Small tables with named rows and columns. After each table, cells are looked up by row and column.

Deg.tsv
	Zizu	Vakiz	Nuv	Lemid	Sutuzab	Vedol	Busu	Dor	Feso	Sevik
Sov	-40235	-3396	19169	-66659	-29329	-26130	-40977	-35573	-43690	-45078
Tef	-83473	-21337	-30891	-25324	-32908	-29746	-21241	136	-4624	-29150
Rez	92661	-31007	-10193	-12439	-24557	-12496	-6196	-23358	-17233	-61823
Tarusul	-64966	-45092	-34631	29584	-18398	-14800	-15902	-47074	4874	15014
Sedagak	-61273	-19657	-52832	18200	-23293	-15486	-49270	20701	-41214	-11560
Faf	6663	30521	-38976	13997	-37032	-12231	-8356	-49078	7017	-26796
Ravaf	-91153	-40613	-16114	-92041	-26314	-20634	-20427	-30882	-15688	-19019
Bekiped	-83820	-16141	-62154	-24234	-6707	-27400	-16032	-19645	-19157	36126

What is the Dor of Faf in Deg? -49078
What is the Vedol of Sov in Deg? -26130
What is the Zizu of Tarusul in Deg? -64966
What is the Busu of Sedagak in Deg? -49270
What is the Lemid of Ravaf in Deg? -92041
What is the Lemid of Tef in Deg? -25324
What is the Sutuzab of Sov in Deg? -29329
What is the Sutuzab of Bekiped in Deg? -6707
What is the Vakiz of Rez in Deg? -31007
What is the Feso of Bekiped in Deg? -19157
What is the Sevik of Ravaf in Deg? -19019
What is the Zizu of Ravaf in Deg? -91153
What is the Nuv of Bekiped in Deg? -62154
What is the Feso of Tef in Deg? -4624
What is the Vakiz of Sedagak in Deg? -19657

Nukati:
            Mir  Nunudi     Rep     Rim    Dovo  Doriva    Gabi
Dazazud  -0.055   0.207   0.333  -0.258  -0.065  -0.110   0.648
Zefufu    0.245   0.179   0.087  -0.039  -0.156   0.017  -0.093
Deta      0.107   0.122   0.085  -0.020   0.091   0.209   0.610
Fakirof   0.385  -0.328   0.074   0.472   0.247   0.205  -0.599
Kas       0.138   0.158  -0.092  -0.346  -0.230  -0.032   0.391
Pida      0.422   0.178  -0.133   0.290  -0.237   0.003   0.205

Pida, Rim => 0.290
Zefufu, Rim => -0.039
Pida, Gabi => 0.205
Kas, Nunudi => 0.158
Dazazud, Nunudi => 0.207
Dazazud, Rim => -0.258
Dazazud, Rep => 0.333
Kas, Dovo => -0.230
Kas, Gabi => 0.391
Dazazud, Gabi => 0.648
Deta, Rim => -0.020
Fakirof, Doriva => 0.205
Kas, Doriva => -0.032
Which row has the largest Gabi? Dazazud

Met:
         Ler  Luv  Ketoraf  Gul  Pevel  Labal  Domaza
Nik       91  150      116  220     72    132     173
Motevom  139   80      154   49    210    142      84
Kifit    226  213       89   84     92     84     143
Goz      131  186      101  198     33    103     172
Duv      104  132       94  219    146    188     210
Meza      68  131      167  175     25     82     113
Mogebi    77   50      149  139    232    186     124
Zademes  176  142      151   41    111     75      60
Kikozi   153  191      123  123     16     56     111
Budepu   161   95      122   74    236    166     123
Rov      109  120      181   76     67     62      38
Mizozes  133  122       88  181    192    196     207

Kifit, Ler => 226
Motevom, Gul => 49
Mizozes, Domaza => 207
Budepu, Luv => 95
Kikozi, Ketoraf => 123
Budepu, Ler => 161
Goz, Labal => 103
Meza, Ketoraf => 167
Kifit, Domaza => 143
Budepu, Pevel => 236
Mizozes, Ler => 133
Mogebi, Gul => 139
Zademes, Gul => 41
Rov, Gul => 76
Kifit, Luv => 213
Kifit, Pevel => 92
Kikozi, Domaza => 111
Nik, Pevel => 72
Meza, Ler => 68

Rok
|  | Sef | Rebod | Ranokig | Vigi | Tufan | Ser |
|---|---|---|---|---|---|---|
| Luri | 114 | 167 | 235 | 145 | 237 | 150 |
| Fudur | 195 | 139 | 161 | 33 | 175 | 173 |
| Taku | 188 | 154 | 215 | 169 | 146 | 247 |
| Bagog | 121 | 81 | 119 | 141 | 207 | 110 |
| Rutof | 160 | 161 | 142 | 216 | 232 | 51 |
| Vepi | 95 | 153 | 34 | 217 | 191 | 127 |
| Degetot | 163 | 129 | 146 | 129 | 168 | 209 |
| Komomu | 147 | 194 | 120 | 162 | 144 | 88 |

What is the Tufan of Vepi in Rok? 191
What is the Rebod of Fudur in Rok? 139
What is the Ranokig of Fudur in Rok? 161
What is the Rebod of Degetot in Rok? 129
What is the Vigi of Taku in Rok? 169
What is the Vigi of Vepi in Rok? 217
What is the Sef of Fudur in Rok? 195
What is the Rebod of Bagog in Rok? 81
What is the Rebod of Rutof in Rok? 161
What is the Ranokig of Luri in Rok? 235
What is the Ranokig of Komomu in Rok? 120
What is the Rebod of Luri in Rok? 167
What is the Ser of Degetot in Rok? 209

Ger:
fields: Fasan, Liger, Pezam, Des, Toma, Suz, Bavo, Sefosib
Marene: [0.481, 0.276, 0.858, 0.495, 0.239, 0.479, 0.598, 0.530]
Vefigup: [0.330, 0.792, 0.048, 0.465, 0.792, 0.506, 0.338, 0.495]
Fetave: [0.451, 0.474, 0.579, 0.546, 0.536, 0.466, 0.721, 0.590]
Nel: [0.678, 0.173, 0.624, 0.338, 0.251, 0.379, 0.456, 0.320]
Fol: [0.443, 0.478, 0.352, 0.302, 0.674, 0.260, 0.492, 0.393]
Pebogop: [0.294, 0.456, 0.402, 0.520, 0.262, 0.303, 0.708, 0.363]
Tagid: [0.631, 0.417, 0.594, 0.322, 0.473, 0.521, 0.695, 0.769]
Getivu: [0.556, 0.369, 0.610, 0.600, 0.371, 0.258, 0.494, 0.345]

Sefosib of Fetave = 0.590
Toma of Tagid = 0.473
Bavo of Nel = 0.456
Sefosib of Tagid = 0.769
Pezam of Nel = 0.624
Bavo of Fol = 0.492
Liger of Fol = 0.478
Des of Marene = 0.495
Fasan of Getivu = 0.556
Sefosib of Pebogop = 0.363
Des of Fetave = 0.546
Suz of Fol = 0.260
Pezam of Vefigup = 0.048
Sefosib of Vefigup = 0.495
Toma of Nel = 0.251
Suz of Pebogop = 0.303

Table Dab
,Padit,Kuv,Katesuv,Nalafi,Fusok,Likel,Bevavit,Tar
Nukovet,81829,68599,53238,49037,71009,62113,41353,61308
Pud,33398,93667,53911,40496,66602,66395,36593,43751
Dolal,53714,68745,54796,53043,58934,58346,41055,48475
Tez,49163,84558,48788,1086,46618,55537,7703,68048
Pes,41833,87356,43735,40243,47057,73143,30739,45646
Vazoke,48646,66308,36186,78634,47704,54402,527,47318
Pab,44167,58765,58790,39432,41304,31035,52268,61460
Videbe,41193,81561,66193,76692,48428,77983,66229,40733

Bevavit of Videbe: 66229
Tar of Vazoke: 47318
Nalafi of Pud: 40496
Bevavit of Pes: 30739
Katesuv of Pab: 58790
Fusok of Dolal: 58934
Likel of Pab: 31035
Kuv of Dolal: 68745
Padit of Tez: 49163
Fusok of Nukovet: 71009
Padit of Pud: 33398
Tar of Dolal: 48475
Fusok of Pab: 41304
Fusok of Tez: 46618
Kuv of Vazoke: 66308
Katesuv of Pes: 43735
Nalafi of Dolal: 53043
Nalafi of Tez: 1086
Kuv of Pud: 93667

Table Mig
|  | Teg | Lof | Gen | Fufot | Netevan |
|---|---|---|---|---|---|
| Nivepo | 176 | 110 | 156 | 234 | 209 |
| Zag | 179 | 180 | 172 | 109 | 189 |
| Fekob | 222 | 190 | 126 | 51 | 127 |
| Mil | 208 | 177 | 171 | 194 | 123 |
| Suba | 142 | 125 | 211 | 163 | 173 |
| Raz | 148 | 231 | 141 | 119 | 147 |
| Gidupem | 161 | 148 | 179 | 244 | 186 |
| Limeme | 133 | 214 | 252 | 208 | 225 |
| Fiz | 195 | 156 | 247 | 223 | 151 |
| Rales | 184 | 199 | 162 | 195 | 140 |
| Bik | 229 | 164 | 91 | 186 | 228 |

Mil, Teg => 208
Limeme, Fufot => 208
Suba, Gen => 211
Nivepo, Fufot => 234
Fekob, Gen => 126
Raz, Teg => 148
Fiz, Netevan => 151
Nivepo, Gen => 156
Bik, Fufot => 186
Zag, Lof => 180
Suba, Netevan => 173
Raz, Netevan => 147
Row with the largest Lof: Raz

Bere =
	Nupug	Valefu	Sozun	Fibu	Gad	Naz
Taf	-1.49	-3.80	2.07	0.58	-0.05	-3.52
Lam	-4.83	-0.21	0.54	-1.27	3.15	-0.74
Vizigo	-2.96	1.84	0.62	0.41	4.96	0.80
Baf	-3.83	-3.89	0.44	-5.50	-1.31	-2.50
Bemib	3.52	-1.22	-7.03	1.19	-2.30	-2.17
Keli	-1.98	0.06	-3.00	1.32	-1.97	0.77
Zabupu	-2.06	0.97	-1.12	-2.93	-1.80	0.61
Regef	0.41	-3.69	-1.39	-2.01	-3.48	-1.28
Zur	-1.36	2.03	-4.40	5.19	0.89	-3.22
Dumifeg	-2.65	-3.09	-1.37	1.09	-0.53	-1.21
Mit	0.11	-3.79	0.43	-2.33	-4.26	-3.20
Siniv	-0.88	-6.38	2.40	-3.92	1.44	-2.43
Sevida	-2.29	-1.19	-6.21	-1.31	-2.08	-0.25

Valefu of Sevida is -1.19
Gad of Zabupu is -1.80
Naz of Zabupu is 0.61
Gad of Bemib is -2.30
Sozun of Siniv is 2.40
Sozun of Dumifeg is -1.37
Fibu of Regef is -2.01
Valefu of Lam is -0.21
Naz of Taf is -3.52
Gad of Vizigo is 4.96
Valefu of Zabupu is 0.97
Naz of Zur is -3.22
Nupug of Siniv is -0.88
Nupug of Vizigo is -2.96
Gad of Sevida is -2.08
Nupug of Lam is -4.83
Nupug of Dumifeg is -2.65

